These are the activations of a small network on made-up records, seen along a few directions, one row for each record.
Each row is followed by the record's values for the fields Botu, Rov, Fidu, Zifu, Molo, Vosi.
Not every record has every field; a missing one is written absent.
Other fields move the rows too, some of them a lot.
(in the rows, 500 means zero)
Strong random noise was added to every row along 19 fixed directions; ignore it. To show where, here is one row again and again, with new noise each time:
[478 512 332 418 401 743 278 636 483 409 419 377 456 502 522 609 313 491
 355 484 566 381 558 663 559 439 403 547 435 434 469]
[398 472 599 737 251 532 336 608 607 491 568 510 514 437 467 508 476 547
 466 582 511 367 332 401 476 518 215 285 441 611 421]
[462 502 774 480 423 494 482 330 386 389 504 593 468 441 495 312 366 474
 506 678 350 501 459 539 392 278 573 546 738 544 530]
[628 562 670 402 599 653 485 540 397 469 305 524 428 390 643 565 286 429
 427 476 362 288 622 626 454 337 558 529 515 640 448]
[500 524 495 372 473 599 577 530 515 448 466 496 545 651 467 584 548 620
 450 518 384 723 402 567 569 443 615 476 412 495 562]
[509 488 584 513 451 607 659 560 477 633 379 529 453 565 481 563 490 682
 447 596 347 662 468 431 459 601 673 504 524 594 607]
[362 444 477 592 464 310 455 472 656 778 479 663 611 513 439 588 731 474
 384 559 409 591 207 277 514 530 435 421 490 382 673]
[571 367 385 548 663 506 497 529 535 704 425 406 510 459 508 493 488 363
 551 666 650 481 551 470 555 701 344 605 497 498 466]
[529 681 442 330 778 436 585 299 649 512 446 438 639 465 605 430 359 401
 394 583 460 246 528 271 383 553 599 573 550 371 659]
[661 614 458 514 685 404 514 563 318 490 594 474 553 368 634 659 627 356
 498 312 608 467 536 531 486 355 380 609 480 607 472]
[611 492 430 700 522 679 460 420 516 459 588 273 568 400 518 460 320 634
 645 404 499 479 435 466 457 505 627 594 576 355 534]
[483 460 484 619 511 560 421 486 629 416 244 595 430 516 469 453 376 479
 514 499 459 438 494 539 538 537 448 436 458 462 564]
[695 554 661 608 667 446 747 488 429 428 469 452 573 602 547 488 542 472
 473 600 520 648 524 438 460 663 460 675 565 702 553]
[354 311 505 521 594 205 541 560 338 616 598 536 460 457 639 396 514 578
 536 540 560 344 574 391 420 623 370 472 372 591 362]
[595 551 418 710 504 561 499 672 323 666 511 456 471 421 498 640 530 747
 673 373 606 569 499 367 377 354 508 564 464 497 529]
[628 514 466 466 635 395 546 337 431 478 715 514 634 442 618 499 425 573
 503 422 556 578 579 487 454 561 454 537 460 503 483]
[295 478 347 207 587 483 585 350 620 574 622 432 525 464 534 321 427 523
 531 657 348 419 448 466 543 564 668 321 404 400 509]
[539 425 615 315 404 303 492 419 456 438 567 628 561 442 555 482 364 340
 363 549 592 446 572 613 415 412 371 341 382 636 459]
[493 547 465 492 559 477 538 449 669 342 595 416 628 622 455 495 577 405
 395 509 350 609 332 531 666 656 538 596 536 445 583]
[350 555 586 502 383 506 241 782 575 442 314 702 513 821 429 569 331 755
 255 518 194 386 413 544 602 428 425 514 235 439 497]
[701 605 474 485 589 453 630 584 608 575 391 453 498 358 462 541 269 426
 647 507 666 267 671 346 315 456 523 422 423 574 545]

[562 637 677 594 339 457 446 576 523 331 666 566 613 541 456 468 457 640
 552 391 441 470 392 526 460 295 418 259 273 623 432]  Botu=b2, Rov=m1, Fidu=n2, Zifu=w3, Molo=z1, Vosi=e3
[371 483 438 471 565 393 783 506 547 543 306 486 489 479 633 386 552 417
 394 442 505 351 358 431 392 449 552 180 215 572 658]  Botu=b1, Rov=m1, Fidu=n1, Zifu=w3, Molo=z4, Vosi=e4
[625 681 452 310 520 511 255 480 542 714 613 537 693 513 418 497 582 240
 376 565 521 471 418 644 642 457 455 415 258 529 488]  Botu=b1, Rov=m2, Fidu=n2, Zifu=w3, Molo=z4, Vosi=e4
[578 373 547 413 385 560 354 671 385 710 427 476 592 544 527 708 323 659
 345 483 585 474 508 504 375 270 480 595 379 400 480]  Botu=b1, Rov=m1, Fidu=n2, Zifu=w1, Molo=z3, Vosi=e3
[514 364 623 430 404 398 461 513 588 373 546 529 528 535 431 479 416 518
 567 443 538 460 541 514 466 404 513 486 491 453 392]  Botu=b1, Rov=m1, Fidu=n2, Zifu=w3, Molo=z4, Vosi=e4
[509 544 424 305 459 765 516 351 600 718 349 528 559 344 603 734 440 493
 302 589 452 533 416 435 413 314 526 343 588 365 688]  Botu=absent, Rov=absent, Fidu=absent, Zifu=w1, Molo=z1, Vosi=e3
[629 480 477 186 505 510 658 259 564 490 612 486 564 344 602 553 301 454
 432 524 591 516 679 514 380 496 576 380 565 479 534]  Botu=absent, Rov=absent, Fidu=absent, Zifu=w5, Molo=z2, Vosi=e3
[565 541 574 603 484 380 546 446 544 558 413 699 519 481 483 426 415 503
 515 525 509 492 527 455 416 499 426 334 393 564 578]  Botu=absent, Rov=absent, Fidu=absent, Zifu=w3, Molo=z2, Vosi=e3
[588 562 648 434 578 620 683 455 761 457 573 417 571 463 467 449 459 423
 650 773 504 492 455 393 520 440 297 357 576 598 370]  Botu=absent, Rov=absent, Fidu=absent, Zifu=w3, Molo=z3, Vosi=e3
[584 540 551 550 369 305 417 492 494 390 631 610 563 653 314 423 488 536
 557 408 463 645 562 612 552 638 653 551 395 507 533]  Botu=b1, Rov=m1, Fidu=n2, Zifu=w2, Molo=z1, Vosi=e3
[535 688 214 720 650 547 632 448 427 544 597 310 517 471 495 400 701 516
 678 537 767 601 470 320 455 596 399 546 507 486 610]  Botu=absent, Rov=absent, Fidu=absent, Zifu=w5, Molo=z4, Vosi=e4
[498 444 447 467 569 492 609 562 477 717 378 420 503 528 532 489 393 517
 534 565 576 382 486 391 377 396 529 447 359 449 509]  Botu=b1, Rov=m1, Fidu=n2, Zifu=w4, Molo=z2, Vosi=e4
[664 492 458 498 674 636 514 573 499 356 448 169 576 532 698 635 386 575
 468 293 578 235 632 483 501 736 589 606 344 491 377]  Botu=absent, Rov=absent, Fidu=absent, Zifu=w4, Molo=z1, Vosi=e3
[478 365 486 576 407 381 582 461 413 441 535 387 595 634 454 336 562 513
 523 468 556 681 306 615 493 460 622 458 325 449 599]  Botu=b1, Rov=m1, Fidu=n2, Zifu=w5, Molo=z5, Vosi=e3
[391 365 355 530 383 434 494 623 314 702 565 518 393 471 465 418 240 718
 506 513 528 506 582 513 368 402 572 573 471 392 553]  Botu=b1, Rov=m2, Fidu=n2, Zifu=w5, Molo=z5, Vosi=e4
[459 484 450 695 319 432 515 475 474 471 643 368 552 436 462 468 515 567
 436 392 616 507 404 344 358 674 613 525 559 509 638]  Botu=b1, Rov=m1, Fidu=n2, Zifu=w1, Molo=z3, Vosi=e4
[417 490 530 480 533 606 299 467 480 452 411 492 459 527 541 423 574 449
 476 499 439 396 488 602 632 667 528 440 391 593 389]  Botu=b1, Rov=m2, Fidu=n2, Zifu=w1, Molo=z3, Vosi=e3
[411 601 381 622 502 433 292 556 439 501 516 616 446 617 399 396 352 549
 500 446 363 440 501 591 575 385 519 657 468 318 523]  Botu=absent, Rov=absent, Fidu=absent, Zifu=w4, Molo=z3, Vosi=e3
[400 579 455 438 667 666 580 399 718 636 570 427 652 432 579 573 728 413
 436 656 391 558 170 329 600 417 310 372 553 477 528]  Botu=b1, Rov=m1, Fidu=n2, Zifu=w1, Molo=z3, Vosi=e4
[641 550 319 633 536 311 559 513 339 512 566 574 429 460 403 341 247 480
 651 485 669 542 761 592 412 541 499 593 430 522 592]  Botu=absent, Rov=absent, Fidu=absent, Zifu=w1, Molo=z1, Vosi=e3
[621 525 623 833 524 366 715 588 461 606 629 647 452 338 518 560 493 593
 554 385 458 594 530 349 403 626 387 498 597 765 523]  Botu=b1, Rov=m1, Fidu=n2, Zifu=w1, Molo=z3, Vosi=e4
[509 580 360 516 734 664 667 470 578 526 496 408 585 521 665 444 332 649
 470 574 491 459 441 418 476 438 277 416 351 473 517]  Botu=b1, Rov=m1, Fidu=n2, Zifu=w5, Molo=z5, Vosi=e4
[687 619 514 403 586 708 463 397 455 358 672 410 565 423 588 503 395 488
 516 438 521 538 613 670 557 436 459 546 540 545 392]  Botu=b1, Rov=m2, Fidu=n2, Zifu=w3, Molo=z4, Vosi=e3
[559 713 504 395 280 604 495 491 537 508 645 552 526 460 475 591 344 554
 382 515 489 491 564 530 433 446 483 280 394 621 498]  Botu=absent, Rov=absent, Fidu=absent, Zifu=w4, Molo=z3, Vosi=e3
[441 701 490 507 469 654 506 423 511 462 700 442 577 522 482 412 506 654
 440 676 443 612 433 390 486 565 435 516 595 550 549]  Botu=b1, Rov=m1, Fidu=n2, Zifu=w1, Molo=z3, Vosi=e3
[555 463 392 417 430 483 407 439 420 638 564 557 512 425 414 468 426 376
 503 538 555 635 500 671 530 422 551 488 457 473 565]  Botu=absent, Rov=absent, Fidu=absent, Zifu=w1, Molo=z5, Vosi=e4
[496 520 469 590 453 532 397 532 590 489 506 481 455 415 504 540 570 550
 583 381 577 370 584 417 525 756 468 364 427 584 409]  Botu=b1, Rov=m1, Fidu=n2, Zifu=w4, Molo=z2, Vosi=e3
[657 431 616 584 498 399 595 479 456 397 449 530 505 450 555 442 227 525
 521 331 500 415 617 590 382 429 575 490 444 511 522]  Botu=b1, Rov=m1, Fidu=n2, Zifu=w4, Molo=z2, Vosi=e3
[359 471 358 504 493 426 679 596 480 358 465 459 498 652 501 467 439 605
 414 524 546 595 419 478 430 320 404 544 456 357 655]  Botu=b1, Rov=m1, Fidu=n2, Zifu=w2, Molo=z1, Vosi=e3
[551 467 465 558 460 616 244 569 353 657 456 440 525 467 632 700 501 445
 206 307 447 375 490 625 578 683 555 642 430 509 466]  Botu=absent, Rov=absent, Fidu=absent, Zifu=w4, Molo=z3, Vosi=e4
[313 621 459 426 401 646 338 642 415 490 672 363 342 535 356 223 437 399
 444 849 357 388 601 654 683 800 509 664 632 693 384]  Botu=b2, Rov=m1, Fidu=n2, Zifu=w5, Molo=z3, Vosi=e3
[533 521 343 642 686 689 767 287 710 386 535 522 470 442 499 417 452 670
 803 477 444 782 438 478 575 408 425 362 610 356 542]  Botu=absent, Rov=absent, Fidu=absent, Zifu=w4, Molo=z4, Vosi=e4
[622 606 542 492 499 459 566 529 448 517 383 475 600 513 564 564 560 231
 259 390 518 443 351 603 477 418 542 413 294 642 632]  Botu=absent, Rov=absent, Fidu=absent, Zifu=w3, Molo=z3, Vosi=e4
[489 493 471 364 434 659 247 358 333 554 559 359 554 480 481 520 827 518
 669 388 540 616 383 617 580 467 820 416 396 430 428]  Botu=b1, Rov=m2, Fidu=n2, Zifu=w2, Molo=z1, Vosi=e3

Here are new rows. What are their fields?
[386 499 414 633 473 437 309 460 527 423 284 462 509 574 443 318 583 319
 498 479 512 332 333 590 572 545 574 397 305 411 620]  Botu=absent, Rov=absent, Fidu=absent, Zifu=w5, Molo=z1, Vosi=e3
[680 388 706 633 329 663 515 595 527 505 373 381 554 565 442 542 333 420
 441 577 533 509 401 632 485 438 470 482 453 598 459]  Botu=absent, Rov=absent, Fidu=absent, Zifu=w4, Molo=z4, Vosi=e4
[609 587 528 711 456 430 480 404 532 609 558 641 572 419 505 531 418 488
 431 413 415 543 421 469 452 512 480 433 479 516 632]  Botu=absent, Rov=absent, Fidu=absent, Zifu=w1, Molo=z5, Vosi=e3
[547 736 506 668 628 598 317 483 526 468 555 467 560 497 564 420 312 658
 523 432 294 215 529 431 514 512 523 587 468 406 467]  Botu=absent, Rov=absent, Fidu=absent, Zifu=w5, Molo=z4, Vosi=e3
[433 372 224 342 551 439 455 482 409 823 381 713 432 492 435 478 285 565
 471 661 560 639 644 563 467 407 482 552 445 297 651]  Botu=absent, Rov=absent, Fidu=absent, Zifu=w1, Molo=z1, Vosi=e4
[460 499 448 643 573 534 638 466 426 430 603 317 504 502 521 291 476 554
 530 525 450 550 431 490 485 541 594 675 637 425 592]  Botu=b1, Rov=m1, Fidu=n2, Zifu=w3, Molo=z4, Vosi=e3
[654 465 432 682 481 529 437 558 721 536 430 649 449 513 211 432 354 339
 685 606 512 681 541 681 694 531 338 545 557 459 521]  Botu=absent, Rov=absent, Fidu=absent, Zifu=w4, Molo=z4, Vosi=e4
[524 415 396 573 617 571 549 529 525 576 215 552 327 343 564 676 643 357
 468 297 401 500 565 560 614 751 680 547 606 543 618]  Botu=absent, Rov=absent, Fidu=absent, Zifu=w1, Molo=z1, Vosi=e4
[583 370 545 339 620 416 635 613 505 516 532 454 564 662 481 454 489 279
 438 750 465 626 524 735 689 550 316 594 413 593 379]  Botu=absent, Rov=absent, Fidu=absent, Zifu=w3, Molo=z2, Vosi=e3
[378 436 710 494 454 574 620 590 458 432 576 293 555 603 586 421 405 647
 384 660 288 403 336 433 449 410 531 598 593 498 450]  Botu=b1, Rov=m1, Fidu=n2, Zifu=w4, Molo=z2, Vosi=e3
[587 294 635 417 381 370 471 358 398 478 539 466 616 719 389 371 476 504
 456 666 638 732 552 560 457 700 648 686 538 458 502]  Botu=absent, Rov=absent, Fidu=absent, Zifu=w3, Molo=z2, Vosi=e4
[476 490 321 359 498 541 584 424 648 471 513 393 567 711 258 289 442 513
 671 719 562 758 411 560 580 429 643 521 431 266 605]  Botu=absent, Rov=absent, Fidu=absent, Zifu=w3, Molo=z3, Vosi=e3
[760 604 585 513 681 701 451 470 533 718 332 441 541 308 547 650 677 480
 819 458 618 391 536 389 468 393 543 334 409 583 383]  Botu=absent, Rov=absent, Fidu=absent, Zifu=w5, Molo=z4, Vosi=e3
[499 451 435 573 422 522 455 645 447 670 567 572 393 331 516 574 317 692
 536 393 516 407 661 450 397 435 463 516 555 458 461]  Botu=b1, Rov=m1, Fidu=n2, Zifu=w3, Molo=z4, Vosi=e3
[499 661 566 609 643 560 385 370 413 526 519 579 558 525 537 373 561 609
 567 514 326 505 398 469 548 457 528 520 469 487 514]  Botu=absent, Rov=absent, Fidu=absent, Zifu=w4, Molo=z1, Vosi=e4
[521 538 529 386 423 448 603 506 377 482 784 498 569 433 558 673 714 514
 375 402 518 734 438 512 493 422 453 542 615 616 503]  Botu=b1, Rov=m1, Fidu=n2, Zifu=w5, Molo=z5, Vosi=e4
[507 534 489 584 462 546 576 463 618 457 677 322 577 433 530 457 410 591
 541 431 458 393 431 393 463 638 576 394 472 500 488]  Botu=b1, Rov=m1, Fidu=n2, Zifu=w4, Molo=z2, Vosi=e3
